Here are a small network's activations along a few directions, averaged over the inputs that share one value of a field.
Related values have similar rows: they may be neighbours, one step apart, or belong to one group.
Strong random noise was added to every row along 5 fixed directions; ignore it. To show where, here is one row again and again, with new noise each time:
-198; 117; -101; 144; -120; -251; -11; -213; 351; -122; -43; 312; -85; 91; -336
14; 147; 485; -104; 77; -89; 222; -637; 283; -82; -509; 276; -186; 315; -837
28; 95; -9; 95; -21; -217; 257; -23; 307; -22; -100; 143; -116; 105; 193
42; 56; 91; 38; 29; -150; 243; 1; 206; -1; -154; 157; -79; 111; 124
33; 130; 308; 65; -44; 9; 37; -205; 124; -119; -151; -83; -116; 16; -463
-108; -215; 97; -113; 130; -46; -58; 344; -243; 147; -146; 612; 264; 104; -59
-123; -16; 242; -57; 83; -12; 16; -75; 14; -49; -237; 307; 21; 107; -398


Bogeb, 12 values:
z10: -180; -7; -288; -22; 12; -218; -55; -96; -93; 50; 137; 2; 46; -64; 109
z7: 145; 112; 15; -36; -133; 341; -362; -160; -109; 159; 51; -444; 130; -74; -310
z5: 9; -165; -162; -122; 155; -15; 362; -49; -45; 89; -52; 307; -48; -15; 254
z11: -202; 140; -377; 199; -36; -70; 115; 5; 159; -30; 146; -354; -155; -70; 681
z2: 359; -13; -643; 255; -432; -531; -115; 137; 412; 196; 262; 409; 177; 318; 606
z3: -65; 169; 16; 54; -39; 220; -79; -588; 156; -219; -39; -561; -168; 36; -275
z12: -97; -57; 249; -107; 183; 4; 298; 24; 121; -45; -243; 253; -17; 153; 115
z6: -182; -147; -458; -9; -22; -64; -411; 153; -263; 159; 320; 245; 370; -132; 180
z9: 546; 92; 60; 163; -403; 48; -225; 147; -200; 55; 251; -556; -190; -85; -35
z1: 111; -150; -185; -30; -108; -50; -203; 220; -358; 88; 385; -24; 94; -322; -134
z8: 81; -88; 11; -176; 200; 200; -158; 277; -24; 29; -44; 90; 137; -16; 135
z4: -507; -47; -134; -47; 31; -81; -71; -256; 54; -135; 155; 305; -74; 9; -589
The values of Bogeb form 3 separate groups.
List the group mates of z10, in the order listed.
Answer: z7, z11, z3, z6
List the group mates of z2, in the order listed.
Answer: z12, z9, z8

Sim, 12 values:
c11: -111; 163; -71; 129; -102; -147; 180; -183; 529; -215; -22; 36; -146; -19; -211
c4: -84; -60; 164; -141; 177; 404; -28; 275; -78; -172; -102; -67; -50; -58; 106
c5: -878; -139; -251; -95; 479; 50; 247; 92; 98; -471; -53; 368; -197; -66; 310
c12: 247; 12; 10; -63; 13; 67; -149; -114; -110; 225; -105; -110; 22; 47; 130
c3: 33; -61; -423; 48; -133; -243; -104; 344; 169; 228; 166; 546; 205; 216; 499
c10: 3; -70; 99; -200; 105; -152; 290; -25; 319; 114; -231; 465; 24; 283; 159
c7: -81; -98; 207; -66; 149; -25; 249; 173; -219; -113; -64; -84; 4; -183; 199
c1: 284; 103; -458; 154; -163; -211; 100; -135; -49; 323; 90; 70; -63; 76; 114
c8: 389; 104; 515; -230; 283; -9; 745; -415; 54; -83; -427; -101; -381; 239; 84
c2: -258; 4; -8; -18; 69; 114; -89; 105; 229; -346; -113; -329; -114; 42; 168
c9: -238; -2; -49; -58; 108; -24; -89; -135; 51; -100; -20; -201; 78; 63; 186
c6: 358; 191; 223; 168; -236; -66; 110; -435; 10; 361; 7; -317; -41; -37; -163
The values of Sim form 3 separate groups.
List the group mates of c6, in the order listed.
Answer: c12, c1, c9
List the group mates of c8, in the order listed.
Answer: c5, c7
